A small network was shown many inputs. Here are its activations along a few directions, one row for each input.
In each table, some parts of the input vary, and every possible input appears once, in random order.
A made-up example of a description, with smaller parts first: values(3) and (point or ring(9) or (line(4) and ring(5))).
Shared parts are said once, and a part with two or three values counts as separate values.

A family of inputs:
r1: [ 53  16   7  -7  -7   8  -6  41  34  39  66  26 -10   1]
r2: [-15  65 -42 -25 -38 -41 -63 -27 102  16 -69 -75  -6  -8]
r3: [ -6  15   4  16  -6  17 -37 -35 -10 -25  11  23 -30  -1]
r4: [-27   8   4 -15  27  -9  33  -5 -29 -21  24 -16  -1 -17]
r5: [-17  23   2   1 -18  22 -32 -21 -19 -18  27  11 -33 -19]
r6: [-31  -4   5   1  39  -4  24 -24 -25 -36  -5   2   1  -3]
r7: [ 26  -2   6 -23  32 -12  58  54  20  25  50   7  23   0]
r8: [ 18 -24   8  37 -32  21 -39  -8 -18   1 -34  33   4   9]
r9: [-27 -17  -1  16  31  -7  21 -13 -30 -15 -32  16  17  13]
r10: [ 48 -15  -4   9 -26  22 -16  22   9  34   9  19  -9  12]
r11: [ -6   1  14 -16  24 -12  48  24   0   2  52 -20   4  -4]
r12: [-42   4   2 -14  27   2  29 -10 -33 -29  11 -10  -2 -21]
r13: [-41  41 -42 -42  10 -62 -10 -18  86   4 -77 -99  32  -7]
r14: [ -4  25   2   0 -22  10 -26 -15 -13 -12  40   7 -32 -17]
r15: [ 19  18  14   0 -20   6 -14  12  14  14  68   1 -29  -4]
r16: [ -1   2  -1  32 -14  13 -39 -26 -16  -3 -17  37 -14  13]
r17: [ 33 -31  10  16 -40  21 -30  -2 -10  14 -26  24  -3  18]
r18: [ -7 -43   8  22  12   1  21   4 -33 -11 -50  12  35   8]
r19: [ 21 -33  -5  -7  15   3  47  35  -5  20  -7   0  24  11]
r20: [  7 -50  10   0   5   1  31  11 -25   2 -41   3  29  18]
Describe the family of inputs behind these rows.
> values(2) and (point or ring(9))
The inputs of r19 and r10 match in every part but the values(2) part. If r6 is changed in the same way as r19 into r10, which row does it become?
> r3

A family of inputs:
r21: [ 57 -22  14   9 -33  58 -11  55 -21  42  49  33 -12 -17]
r22: [ 11   4  -3 -44  10  46  19  17 -33  -1  57  25 -27 -13]
r23: [-33  47 -56 -39  13 -17   7  10  44  30 -31 -65   0 -21]
r24: [-15  -9  35  -5  -8   9  20  -6 -15 -30  77  22 -26  12]
r25: [ -9 -88  13  -7  20  -1  63   0 -53 -20 -62 -14  59  11]
r26: [ 10 -37   7  34 -31  52  -9 -30 -67 -15   5  42 -53  13]
r27: [-22  34   5 -19 -24 -35 -34 -33  59 -14  20 -11 -21  -1]
r28: [ 29 -34  52  46 -47  19  -9  31  -4  13  68  29 -13   8]
r29: [-36  56   2   7  21 -37 -24 -31  56 -27  16 -41  -3 -12]
r30: [ 45  36 -40 -22 -48  12 -49  -2  37  32   7  -5 -37 -13]
r31: [ 20  -2  12  44  61 -33  38  15  35  13  34  85  25  52]
r32: [  4  51 -31 -50  -8   9 -27  -7  45  10  -3  -8 -29 -29]
r33: [ -1 -62  43  -8  18 -38  93  27  -5 -14   7 -36  46  14]
r34: [-38  41 -18  16  24   1 -44 -50   4 -39 -57 -18   5 -15]
r35: [-61  31 -21  -8  -4 -61   1 -19  58   7  -6 -69   9   6]
r36: [ 38  19  33  37 -70 -19 -63  14  57  25  13  -4   4   9]
r37: [  5  24   5 -21  59  20  29  28 -44  -9  45   7   2 -46]
r38: [ 31   0  14  38 -60  14 -89 -10   2  20 -59  15   8  10]
r39: [ 14   7 -18  17 -54   6 -72 -51  -3  -1 -46  10 -32  13]
r40: [ 46 -10 -15 -12 -25  52   7  22 -34  13  63  27 -46  -4]
r41: [ 24 -51   1 -47  34   6  93  49 -20  12 -13 -35  45  -8]
r42: [ 12 -24 -18  49  64  -2   5   2 -13  -4 -36 109  32  46]
r43: [-29 -14  15  19  45  13  -2 -19 -76 -44  -4  29  16 -28]
r44: [-10   8  -8 -30  35   1  66  45 -47  20  16 -19  14 -23]
r45: [-20 -14   6 -21   2 -64  29   4  72  -6 -40 -75  25  21]
r46: [-21 -23  16  11  -8  50   7 -28 -60 -38  -2  47 -28  -4]
r47: [ 18 -49  33  54 -36  57 -28   7 -53   9 -10  48 -21   0]
r48: [-61  15 -40   1   1 -22 -20 -38   6  -5 -80 -45  17   5]
r49: [ 64  30  -7  -1 -56  19 -66  39  41  53  -6   1   4 -16]
r50: [ 18 -27  22  19 -37   9   1  -4 -21 -12  86  21 -44  26]
r51: [  3  -7 -36 -65  22 -23  21  19  55  27 -55 -78  26   3]
r52: [-21   6  43  10  44 -25  23   1 -30 -32  69   3   9 -18]
r53: [ -21  -31  -17  -12    5  -24    8  -16   20  -18 -113  -52   36   19]
r54: [-12  68 -37 -31  39   3 -26  -9  41   2  -2 -40  -8 -35]
r55: [ 45   8 -26   1  83   8  31  25  15  50  22  80  26  37]
r56: [-42 -25   3  18  18  -2  43   1 -77 -19 -37   4  25 -10]
r57: [-36  -9  29   2  20 -44  59  19 -34  -4  41 -23  21   5]
r58: [-23  26 -11  -3 -24   8 -46 -48   9 -29 -59  13 -20  -7]
r59: [ 19  25  -1  16 -63 -26 -46 -27  53   3  25 -10 -37  13]
Describe the family of inputs behind these rows.
> values(3) and (point or (values(2) and line(6)))
The inputs of r43 and r52 match in every part but the values(3) part. If r47 is changed in the same way as r43 into r52, which row does it become?
> r28
Which other rows does r58 become when the values(3) part takes its other values? List them by row number.
> r27, r32
List by row number the other rows that have the values(3) part in common with r21.
> r22, r23, r30, r32, r37, r40, r41, r44, r49, r51, r54, r55
Which other rows does r38 become when the line(6) part takes its other values? List them by row number.
> r34, r39, r48, r53, r58

A family of inputs:
r60: [ -4  25   5  -8  12   3   5  19 -14  27  36  45  -1  -7]
r61: [-11  25 -15 -50 -19 -22  10  27  30  32  -6 -93   9 -24]
r62: [  2 -28 -10 -24  63  13  41  11 -30 -13   5   7  19   4]
r63: [  0 -62  17 -17  34  30  58  21 -66 -25 -38  19  27  -6]
r64: [  4  -7 -17  11 -16 -44  -9  -8  65  12 -72 -10  18  50]
r65: [ -7 -18   0   1  60  -4  38  15 -43  12   8  -2  28   0]
r66: [-58  38 -26 -30   8  -9 -30 -67   3 -45 -52 -38 -23 -27]
r67: [ -5 -34  24  10  45 -17  46   3 -12 -15  24   0  35  25]
r68: [ -8 -31   1   9  51 -13  40  14 -27  -7  18   0  35   7]
r69: [ 52   5  -2  -9 -24  32 -23 -10 -34  -6  33  38 -36  -8]
r70: [ -1   5  31   1   1 -17  12   7  17   4  48  50  -3  12]
r71: [-10   5  10 -44 -35 -39  17  19  60   5   9 -90  11   0]
r72: [ 23  43  -6  18 -13  17 -75   4  33  28 -18   3   1 -15]
r73: [ -9 -65  28  16  22   5  58  23 -64 -19 -25  13  46  -3]
r74: [ 30 -32   2   6 -46  68 -31  -9 -36   8  24  39 -55   0]
r75: [ 19 -36  14  39 -57  40 -33  -2 -32  12  37  33 -41   3]
r76: [ 13   5 -52 -20  -4  -4  -7 -16  49  21 -84 -11  17  22]
r77: [ -8   8  17  16  42 -23  53   2  22 -13  44   7  -9   9]
r78: [-13  27 -11   7  53  -5  44  16  -9   9  31   2  -9 -10]
r79: [  0  16 -18 -17  59   9  49   5   3 -10  26  10 -20 -13]
r80: [ -1  15 -46   4  -8 -20 -13   0  35  38 -81 -17  26  26]
r81: [ 33  17   2  14 -32  23 -29   7 -45   8  40  30 -22   0]
r82: [ -2 -69  54  17  17  -4  64   7 -50 -23 -21  13  43  10]
r83: [  1  -2 -41  13 -13 -36 -12  -3  50  23 -75 -13  26  29]
r84: [-70  49 -20  -5   4 -22 -35 -55  -9 -27 -48 -46 -11 -25]
r85: [-13  14  -9  15  45 -12  46  14   7  -9  41   5  -2  -3]
r86: [ 34  35 -15  -7 -11  36 -71  -6  48   6 -20  10  -6 -12]
r87: [ -8 -51  27   7  31  12  56  26 -79  -1 -35  11  36 -10]
r88: [ 26  27  -1  27 -18   2 -73   0  49  13 -12   7   2 -14]
r89: [ 12 -19   7  30 -53  59 -36   8 -47  22  31  30 -41   8]
r90: [  5  15  -6 -32  14  22   8  12  -1   4  33  52  -9  -4]
r91: [ 24  24  19  26 -25  -1 -70  -3  65  -1  -5   8   0  11]
r92: [ 38  -2  29  23 -42   2 -20  -5 -14 -14  52  34 -24  18]
r93: [ -8   9 -10 -41 -25 -37  12  22  45  18   1 -90  12 -24]
r94: [-5 11  6  0  4 -6  7 18  2  9 45 47  5 -1]
r95: [  3  13 -21 -75 -15  -8  14  13  43  14 -10 -86  -1 -27]
r96: [ 17 -37  33  39 -64  39 -27  -6 -15   0  44  33 -42  26]
r97: [ 40   1   9  24 -35   4 -25  -3 -30  -1  45  33 -22  -6]
r98: [-67  33 -16   4  -1 -35 -32 -60   6 -41 -41 -43  -8 -23]
r99: [-70  30   5   3  -8 -37 -29 -63  23 -53 -34 -41 -10   1]
The inputs of r96 and r74 match in every part but one. If r92 is changed in the same way as r96 into r74, which row does it become?
> r69
Describe the family of inputs behind these rows.
> line(4) and (values(4) or line(6))
List by row number the other rows that have the line(4) part in common with r72.
> r60, r61, r65, r78, r80, r81, r84, r87, r89
Which other rows does r60 become when the line(4) part takes its other values? List them by row number.
> r70, r90, r94

A family of inputs:
r100: [ -3 -34  34  37 -24   3 -14 -41 -21 -45  27  53 -20  28]
r101: [ -4  32 -18 -46  21 -12  12   9  73  10   3 -12  -6   8]
r102: [ 69 -50  28 -11 -19  15  25  52  -3  42  48  13  12  10]
r103: [ 51 -49  19  17 -29  18  30  61  -8  42  20  23   5   9]
r104: [  4  23 -15 -58 -28   6  14  -7  26 -12  -5 -60 -30 -13]
r105: [-25 -11  13   9 -14   7 -37 -23  11 -23 -50 -48   9 -22]
r106: [ 23  36 -23 -13  36 -41  -8   1  57   9  18 -21  12   5]
r107: [  3  38 -32  17  23 -36  -1   3  55  10  -8 -11   9   6]
r108: [ 39  20  -6 -15  14  50 -25   6 -33  17  62  48 -20 -26]
r109: [-20  35   0   0 -18 -40 -29   9  11  15  -1 -26  29 -21]
r110: [-13 -10  32  50 -27   8   1 -25 -21 -22  36  44 -39  33]
r111: [ 21  22 -15  11   5  53 -22  17 -39  16  35  58 -30 -26]
r112: [ -2  30 -27  29  28 -32  -7 -14  40  11 -38  -7  11  22]
r113: [  8  13 -17  22  31 -30 -16 -25  45 -13 -53   3  25  12]
r114: [-24 -27   7  -2  49   0  72  24 -62 -13  44  15  17 -12]
r115: [ -7 -18 -23 -38 -28  -5  -9 -38  -2 -24 -65 -37 -16  -8]
r116: [ 56 -75  23  16 -23  21   7  31 -26  14 -18  35  32  30]
r117: [ -8 -15  32 -17  59  10  79  26 -45 -17  59   7  11 -20]
r118: [-22  27 -34 -22   8 -14  14   5  63  14 -18  -3  -3  11]
r119: [ -9  15   6 -25 -10   0 -27   3  22  -2  22 -72   0 -25]
r120: [-27  34  12  19 -14 -30 -30  -3   4  14 -36 -22  25  -8]
r121: [ -8  -5  29  37 -30   1   6  -7  -6 -21  66  41 -45  13]
r122: [ 16  16 -11  23   9  58 -28   0 -54  14   6  61 -25  -6]
r123: [-29 -34  11  10  53   5  65   8 -77 -15  14  18  19   8]
r124: [-13  18 -32 -34 -42   4  17 -13  14  -4 -26 -50 -27 -13]
r125: [-27  10 -10  -3 -23  -4 -27   1  12   2   1 -62   0 -22]
r126: [-15  -5 -28 -24  18 -16  -8 -27  47  -6 -57  10  16  20]
r127: [-16   9  14   5  -9 -35 -45 -18   2  -8 -46 -13  43 -15]
r128: [ 45 -53  21  31 -28  27  25  42 -23  39  -9  26  15  31]
r129: [ 10  -7  38  10 -21  -4   2 -15   0 -22  93  31 -38  13]
r130: [-25  11 -38 -17  14 -17   1 -17  41  19 -41   0   3  28]
r131: [ 26   0  -2  16  14  59 -40  -6 -50 -14 -10  70 -12 -12]
r132: [ -2  40  17 -24  -5 -40 -31  13  21  10  20 -35  24 -24]
r133: [-17  -2 -34 -32 -32  -6   1 -29  -8   1 -50 -47 -30   2]
r134: [-20 -42  28   9  57  13  60   7 -67 -45  -8  28  28  -2]
r135: [-34   7   3  16 -18   4 -28 -11   5   3 -35 -58  -6 -12]
The inputs of r113 and r107 match in every part but one. If r126 is changed in the same way as r113 into r107, which row does it become?
> r118
Describe the family of inputs behind these rows.
> line(4) and (values(4) or ring(5))
Which other rows does r114 become when the values(4) part takes its other values? List them by row number.
> r103, r111, r121
List by row number the other rows that have the line(4) part in common with r120.
> r110, r112, r122, r123, r128, r130, r133, r135
Start at r127 and move only the line(4) part, one step at a time. The first step leads to r120. Which rows follow, in order?
> r109, r132
Which other rows does r134 become when the values(4) part takes its other values? List them by row number.
> r100, r116, r131

A family of inputs:
r136: [-15 -55   3 -21  24  45  45  -1 -85 -24 -23  -1   3 -13]
r137: [ 35 -44  19  17 -36  11   9  43 -20  40   7  23  22  12]
r138: [ 26 -30  -5  20 -33 -18   3  17  43  30 -20 -13   5  34]
r139: [-19  30  -9  -8 -45  -4 -60 -45  27 -17 -24  -3 -24  -3]
r140: [ 44 -43  37  36 -19 -12  -1  27  33  15   8  19  27  28]
r141: [ 30   9 -26 -19 -23  -3 -28  21  41  44 -67 -56  28   1]
r142: [  3   3  40  49 -27   0 -50 -33   0 -32  26  34 -23   9]
r143: [ 22  -7   3 -49   3  42  38  29 -45   3  68 -17 -31 -31]
r144: [ 33  -7  -6 -22 -37 -26  -9  12  49  26 -49 -19  17  19]
r145: [  6   9  41   5  13 -25  25  17  23 -15  83  -6  -3  -2]
r146: [ 57  10 -25  15  45   2  -2  29  31  45 -20  71  22  29]
r147: [-14  22  -4 -12  -3 -29  29   3  34   2  56 -40 -20   5]
r148: [-30 -39  40  33  34 -22  32 -15 -18 -42  -6   8  32  17]
r149: [ 64 -57  -4 -18 -31  52  13  37 -40  32  -8   9   0  -2]
r150: [-37 -40  25  14  18  -2  39   4 -68 -17  -7  12  26   3]
r151: [-16  16 -29  20  89  -8  33  -5 -17 -20 -34  60  32  10]
r152: [ -2   3  23  33 -44  21 -36 -16 -51  -6  25  37 -27  -8]
r153: [-22  42 -29  -4 -27  10 -84 -35  17  -3 -41 -36 -20 -28]
r154: [ 12 -15  -2  -3 -39  73 -37 -17 -63 -15  13  25 -47 -22]
r155: [  7  50 -24  31  37  24 -47 -30   8   1   2  86 -22   5]
r156: [  8  56 -26 -13  75   0  23  22  30  15  60  46  -1  -4]
r157: [-44 -24  -4  16  19 -31  36 -29 -11 -25 -34 -25  14  23]
r158: [-46  -8  -4 -24  15 -31  25 -28   6 -29 -63 -28  23   1]
r159: [-19  49 -26 -49  12 -15  -4  13  43  16  15 -77  -2 -46]
r160: [-18  37  -6 -53  -6 -29  15   4  51   0  31 -43  -8 -17]
r161: [ -1   7  25 -14  -2  -4  32  33 -30  10  82  -3  -8 -15]
r162: [-21  14  -3  33 -42   0 -46 -40  16 -16   0   3 -43  16]
r163: [-42  13 -22 -18  30 -20   7 -17  -6 -16 -83 -64  29 -22]
Describe the family of inputs behind these rows.
> values(4) and (point or line(6))
Which other rows does r157 become when the line(6) part takes its other values? List them by row number.
> r136, r148, r150, r158, r163
Which other rows does r144 become when the line(6) part takes its other values? List them by row number.
> r137, r138, r140, r141, r149
